These are the activations of a small neural network, seen along a few directions. Each row is one input.
Each table varies a few parts of the input and shows all the possible inputs, shuffled.
A made-up example of a description, with smaller parts first: one of 2 separate values, together with either a single point or one of 11 places along a line or (one of 4 places along a line, together with one of 8 places around a ring).
Shared parts are said once, and a part with two or three values counts as separate values.

Other details of the inputs shift rows strongly along two fixed directions, in all tables alike. That doesn't count.

Rows:
x1: [  0 -32 -12   9  12  11  -6   2   3  -1  34  10]
x2: [ 13  21 -15 -12  -5  -2  -7  17  21  12   6  -3]
x3: [ -3  25  23 -10   3 -27   3  -5 -10   4 -22 -30]
x4: [ -4  -2  20  -5 -16  15  -2   3  -4  -1  -4  -4]
x5: [ -2  19  18  -9   4 -28  -2  -7  -3   4 -23 -31]
x6: [  6  10  18   8   6 -24  14  11   0   2 -33 -14]
x7: [ 11   7  17   6   7 -20  11   1   3  -1 -33 -23]
x8: [-18 -19   9   0   6   1 -10   8  11   8  -7 -15]
x9: [ -7 -20   2  11  -2  -4  -4  17   1   8 -11 -10]
x10: [ -4 -13   0 -13  13 -14  -5  -3   0   9   5 -14]
x11: [  9   1   7 -21  -2   1   4  -4 -16   6   5  -2]
x12: [  6  16  12   3  -5 -31   3   2 -13   3 -27 -25]
x13: [  3   5  11 -14 -12   0   7  -4  -8   8   8  -8]
x14: [  5   0   0   7   0  -5   6 -10  -4   2   3 -13]
x15: [ -2  16  27  -6   5 -23   9  -1   3   2 -32 -21]
x16: [ 12  -1 -18 -25  16  -6  -6  39  21  24   1 -21]
x17: [ -1 -15 -37 -16  11  19  -2  30  22   3  36   5]
x18: [ 24  85 -17   7 -39  20   4 -47   5 -30 -13  38]
x19: [  6  19  17   7   3 -29   6   8 -11   3 -23 -22]
x20: [ -8  26 -12  13 -13  38  -1 -46 -14 -21  12  48]
x21: [ -4 -31 -15   9   3   5  -5   8  -1   4  29  16]
x22: [ -1  11  22  -5   8 -24   6  -3  10   2 -34 -22]
x23: [ -9  18 -17  13 -11  36  -6 -45  -6 -20  11  46]
x24: [  7   8  13   5  -1 -26  12   5  -2   2 -36 -17]
x25: [  8  60  11  -5  -6  -9   0 -41 -31 -16 -27   0]
x26: [ -3 -37 -13  10   9  18  -4   5   8   0  18  13]
x27: [-15 -29  -6  -5  15   9  -4   4   4   7  36  11]
x28: [ -5 -11 -15 -13  -5   4  -7  37  29  -5   5 -12]
x29: [ -7 -16   7  15   6  -3   0  22   1   8  -8  -6]
x30: [  8 -17  -2  -1  11 -12  -3   0  -5   4   3 -16]
x31: [  4 -13   1   3   9 -17   1  12  -7   8   3  -6]
x32: [-17  18 -10  17 -19  45   1 -40  -8 -11  20  34]
x33: [  1  -6  -1   9  -2  -3  -7   4  -6  -4 -14   9]
x34: [  7  -4  -7   2  -5 -13  -2  -5 -13   2  -1  -1]
x35: [  1  37   0   7  -4   8  -9 -38 -16 -22   0  20]
x36: [ -4 -26  -9  13  11   5  -2  13   0   3  31  20]
x37: [ -7 -31 -11  14   8  11  -1  15   4   4  15  21]
x38: [ -9 -33 -33 -18   3  20  -2  37  32  -3  30   3]
x39: [ -7 -39   2 -12  -1  19  -1  14   6   4  20  15]
x40: [  8   9  33 -14  -7 -19  10   8   1   1 -31 -20]
x41: [  0  15 -18  28 -19  41   3 -38  -8 -16  13  30]
x42: [ -4 -31  -1 -14   4  14   0  13  -1   6  34  13]
Each input here is: one of 6 places around a ring, together with either a single point or one of 6 places along a line.
- Changing only the place on the ring of 6 turns x20 into x27. The same change can be made to x33. Which row results? => x21
- Start at x1 and move only the place on the ring of 6, one step at a time. The first step leads to x30. Which rows follow, in order? => x14, x7, x41, x26
- Start at x4 and move only the place on the line of 6, one step at a time. The first step leads to x32. Which rows follow, in order? => x8, x41, x9, x29

Rows:
x43: [  0 -15 -11  -3   5  -8  -2  -6 -15  14  34  -1]
x44: [  5 -25   0  -1  -7   5  11  -2  -6   9  20   5]
x45: [-14 -27   6  15  -2  16   0  12  -4   2   4  17]
x46: [  9  34   2  27 -22  25   7 -29 -31 -24  -8  36]
x47: [  2   2 -24 -21   6  13 -14  12   8  10  26  -1]
x48: [-11 -17  -7  14  -5   8  16   0  17  14   8   3]
x49: [  3  -1 -26  -7  13   6  -1  13  25  -4  20   6]
x50: [  0 -18  -7  19  -5   5  15   6   8  15  11   9]
x51: [ 17  83 -20  19 -47  41   0 -36 -11 -34  -9  53]
x52: [ 13  85 -21  22 -48  37   8 -38  -9 -39  -8  46]
x53: [  5 -20 -13   8  11 -10   4   0  -5   6  22  13]
x54: [ -9 -19 -19  14   2   4   7  -5  15   9   7   0]
x55: [  3  -1 -14 -32  -1  14   1  14  14  11  20  11]
x56: [ 12  33  -3  26 -24  12  14 -26 -26 -12  -6  30]
x57: [ -9 -20  -2  -1  -8  10  16 -12  17  14  13  -4]
x58: [-21 -19  11  -8   6  17   0  -8  10   4  16   4]
x59: [  2 -28 -12  14   7   8  -4   9  -9  -5  10  10]
x60: [ -3 -22   8 -11   5   7   4  -2 -12   5  25   8]
x61: [-22 -16  -1  -3   9  13 -12  -8   6   2  20  -3]
x62: [  6  83  35  10 -29  10  -2 -59 -28 -41 -59   8]
x63: [-18 -25  -7  15   8  15  -9   1  11  -5   2   8]
x64: [ 16  16  32  -2  25 -67  -2  22  -1   8 -57 -49]
x65: [-11 -13  -4  -5   0   6  16 -12  15  18  19  -3]
x66: [  6 -12  21  -6  -3   1   2   2 -14  -4  -6  -6]
x67: [ -2  15  56 -12  36 -66 -19  32   5  -6 -83 -63]
x68: [-15 -23  11 -12   3  12  -3  -5  -7   5  20   9]
x69: [-15 -43  -3 -10  20 -18   1  22  22  32  18 -36]
x70: [ -2 -13 -13   4   4  -3   1  -8   0  17  27  -4]
x71: [-11 -29  -9  14   6  10 -10   6  -5  -6   4  12]
x72: [-10 -14 -15   9  10  -3   9 -10  20  11  14   3]
x73: [  7  16  59 -14  34 -77 -22  37 -13  -8 -87 -62]
x74: [ 34  96  18   0 -12 -26 -20   0 -18 -37 -83 -24]
x75: [-20 -57  12 -19  27 -21 -19  36   4  23  18 -31]
x76: [ 19  84 -33  22 -34  35  -3 -47 -13 -47 -10  38]
x77: [-11  36   3  29 -21  35   2 -40 -11 -25 -13  37]
x78: [ -8 -55  10 -17  28 -24 -12  39  -1  23  22 -32]
x79: [  6 -11 -11 -23 -16  17  -4  16  19   4  13  10]
x80: [  3 -21  -2   3  -7   6  14  -6   8  14  16   1]
x81: [  7  -1 -24 -10  13  10  -8  17  22   0  17  13]
x82: [  2 -17  -1  -9   1  -2  12  -4 -10  15  29   6]
x83: [ 24  44  22  11  -1 -42  -4   0 -31 -17 -64 -25]
x84: [  2 -20 -19  18   3   1   5   1   6   9  11   5]
x85: [  0 -15  -4  -1   1   1  14  -8   5  19  23   2]
x86: [  1 -10 -13 -19 -18  15   5  14  22  -1  16   3]
x87: [ 19  14  52 -13  33 -75 -13  38 -18  -6 -74 -58]
x88: [ -3   2 -25 -17   5  10  -7   9  10   5  29  -8]
x89: [ -7 -17  22  -6  -4   6  -4   0  -7  -3  -8  -3]
x90: [ -2  -1 -16 -28  -3  11  10  11  17   7  23   3]
- Changing only one part turns x89 into x68. The same change can be made to x44. Which row results? => x82
- Describe the family of inputs behind these rows. => one of 6 places around a ring, together with either one of 2 separate values or one of 6 places along a line
- Change only the choice among 2 separate values in x86. List by row number the other rows that result. => x79
- List by row number the other rows that have the place on the ring of 6 in common with x45. => x46, x48, x50, x51, x52, x56, x77
